[ -4.75 -17.33  11.27  -5.27 -10.51   3.76 -18.23] Out: -10.51

[[ 0.114 -0.070  0.010  0.061 -0.091  0.043 -0.051]
 [ 0.120 -0.087 -0.127 -0.017  0.138 -0.052 -0.005]
 [ 0.081 -0.095 -0.106  0.073  0.159 -0.066  0.042]] Out: 0.159

[  3.306  10.411  -6.246   0.403 -14.014] Out: -6.246

[ 0.4 -1.8  1.6  1.2  0.8] Out: 1.6

[ 0.026 -0.094 -0.030  0.129  0.006 -0.191] Out: 0.129

[[-0.492 -1.277  1.195 -0.612 -0.608 -0.887 -0.254]
 [-1.564 -0.352 -1.354 -1.535 -1.047 -0.406  1.277]] Out: -1.047

[-10.4   1.5  11.8  17.3] Out: 1.5

[ -8.676   1.684  11.336 -14.693  -5.632] Out: 11.336

[[  73.883 -109.511 -125.717   88.654   -7.970]
 [ -88.118   93.015  141.075 -129.348   -9.065]
 [  90.581 -183.396  -34.731   30.727  -49.883]] Out: -34.731
---
Q: [-178  908  299 -506  564]
A: -178
Q: [409  16 377 573 863 462]
A: 409
Q: [251 719 781 883 188 603 757]
A: 251
Q: [3 4 7 1]
A: 3
Q: [-35  27  -8   7]
A: -35
Q: [ 38   3   5  35 -12 -28  -2]
A: 38
Q: [ 11  31  13  18 -40]
A: 11
Q: [6 3 2 4 3 8]
A: 6
Q: [-981 -801    4 -275  465  558 -860]
A: -981
---
 .07 -.29  .62 -.14  .78
 .27  .56 -.40  .31  .07
 .35  .70  .39  .15  .06
-> .07

 .08 -.26  .04 -.04
-.52 -.13 -.80 -.36
 .02  .20 -.31 -.33
-> .08

 .07  .48 -.09  .10 -.35  .08 -.13
-.24 -.38  .61 -.52 -.83  .50  .65
 .13 -.11  .08  .10 -.25  .06  .07
-> .07

-.02 -.16 -.29  .05 -.67 -.48
-.05 -.05 -.21 -.09 -.58 -.21
 .10 -.39 -.07  .05  .11  .06
-> -.02

-.02  .32 -.16  .33 -.03  .03
-.07  .89 -.09 -.85  .38 -.15
 .30 -.43 -.02  .23  .56 -.01
-> -.02

 .03 -.01  .58  .29  .62 -.15  .18
-.47 -.46 -.06  .59  .70 -.19  .89
 .43  .20  .13  .32  .40  .59  .58
-> .03

-.45  .38  .20  .44  .08 -.35 -.26
 .50 -.01  .10  .32  .01 -.14 -.42
-.43  .15 -.38 -.04 -.10 -.16 -.90
-> -.45

-.15  .75  .29 -.85  .27 -.28
-.16  .22 -.27 -.28 -.17  .15
 .02  .36  .34 -.22  .24 -.28
-> -.15

 .00  .10 -.15  .12
-.14  .10 -.11  .00
 .61  .39  .39 -.75
-> .00
---
[-515, 18, 831, -239]
-515
[9, 7, 6, 2]
9
[2, 7, 5, 4]
2
[24, 939, 580, 801]
24
[84, 20, 64, 58]
84
[25, 78, 44, 41]
25
---
 .45  .15 -.55  .72 -.26 value -.26
 .42 -.71 -.40  .06  .45 value .45
-.68  .41  .83  .78 -.01 value -.01
-.78  .68  .31 -.46 -.34 value -.34
 .02 -.14  .30  .57 -.88 value -.88
-.20  .24 -.23 -.71  .15 value .15
-.09  .74 -.06 -.15  .22 value .22
 .68 -.23  .38 -.09 -.50 value -.50
---
[180, 924, 90, 417, 904] gives 904
[-27, 16, 32, 37, 29, -20] gives 29
[[153, 233, 292, -445], [665, 371, -933, 486], [211, 697, 331, 513]] gives 665
[[61, 125, 87, 115, 189, 121], [148, 208, 65, 146, 142, 68]] gives 189
[[51, 61, 62, 63, 52, 57], [32, 49, 60, 29, 61, 83], [88, 56, 45, 65, 74, 23]] gives 52
[14, 277, 156, 100, 947, 723, 851] gives 947
[24, -25, 17, 3, -11, 40] gives -11
---
-.15  .45  .06 -.35 -.85
 .88 -.04 -.43  .08  .66
-.22 -.39 -.11 -.63 -.16
-> .06

-.47 -.07 -.14 -.28
-.44 -.07 -.14 -.28
-.47 -.07  .64 -.10
-> -.14

-.57  .54 -.30 -.40 -.65
-.48  .42 -.10  .04 -.56
-.43  .35 -.84 -.81 -.79
-> -.30

 .27 -.34  .13 -.42  .25 -.77 -.01
-.37  .17 -.30 -.01  .42  .07 -.64
 .29 -.28 -.09  .20 -.24 -.26  .14
-> .13

 .14  .03  .16  .01 -.26  .30  .63
-.64  .17  .34  .64  .17  .12  .37
-.24 -.50 -.27  .34  .64  .05  .09
-> .16

 .11  .27  .63 -.02 -.53 -.09  .04
-.26  .67 -.24  .06 -.68  .56 -.21
-.08 -.38  .20  .21  .41 -.37  .17
-> .63

 .56 -.15  .00  .00
 .31 -.88 -.82 -.72
-.47  .00  .12 -.02
-> .00

-.51 -.38  .20  .30
-.71 -.29  .00  .03
-.49 -.58 -.43 -.17
-> .20
---
array([[55, 84, 67, 26, 24],
       [55, 57, 30, 75, 53]]) out 84, 24

array([[179,  68, 115,  24, 127, 186, 205],
       [ 97, 207,  55,  76, 166, 222, 159],
       [169, 126,  61,  64, 192, 137, 164]]) out 222, 24

array([-843,  773,  425,  904]) out 904, -843

array([46, 23, 32, 80, 59]) out 80, 23

array([[258, 654, 499, 214],
       [ 79, 798, 179, 538]]) out 798, 79

array([[ 133, -314, -694,  485,   86],
       [ 203,  -83, -357,  546, -281]]) out 546, -694

array([-624, -667, -645,  134,  904,  432]) out 904, -667
---
Q:
[[140 101 174 157 109 115]
 [163 120 151  46 175 242]
 [102  71  95  98 135 125]]
A: 109

Q: [  83  482  711  243 -644  407 -983]
A: -644

Q:
[[859 451 634 723 511]
 [295 634 240 468 760]
 [894 504 994 551 331]]
A: 511

Q:
[[ 650   55 -486  275]
 [ 818  145 -605   31]
 [ 725   60 -652   48]]
A: 818

Q:
[[ 343 -151 -385 -556 -863]
 [ 400  833 -419 -390   22]]
A: -863

Q:
[[ 606  -34 -207   64]
 [-522 -584   55   50]]
A: -522
---
-1.3   1.1   0.4   0.5   1.6
 1.6   0.6   0.5   0.5   0.9
==> 0.5

 -69.0     3.8    16.1  -180.4    19.7     3.3
  15.4   166.2   -16.5   178.1    12.3   127.6
==> 12.3

-1.31   0.07   0.58  -0.85   2.07
 0.94   0.53  -1.43   0.12   1.75
==> 0.12

  6.831   -7.354  -11.530   19.685  -16.298    2.427   -6.862
 10.930   14.923   -0.072   20.633  -12.790  -11.609   19.507
==> -11.609

-21.86  -21.86    6.92    8.76    7.66   -5.89    5.30
 -7.79   -7.79   -7.42   11.11   -1.91    3.95   12.11
==> 3.95

 1.41   1.38   1.35  -2.03  -1.67
 0.80   1.31   1.68   0.84  -0.06
==> 0.84
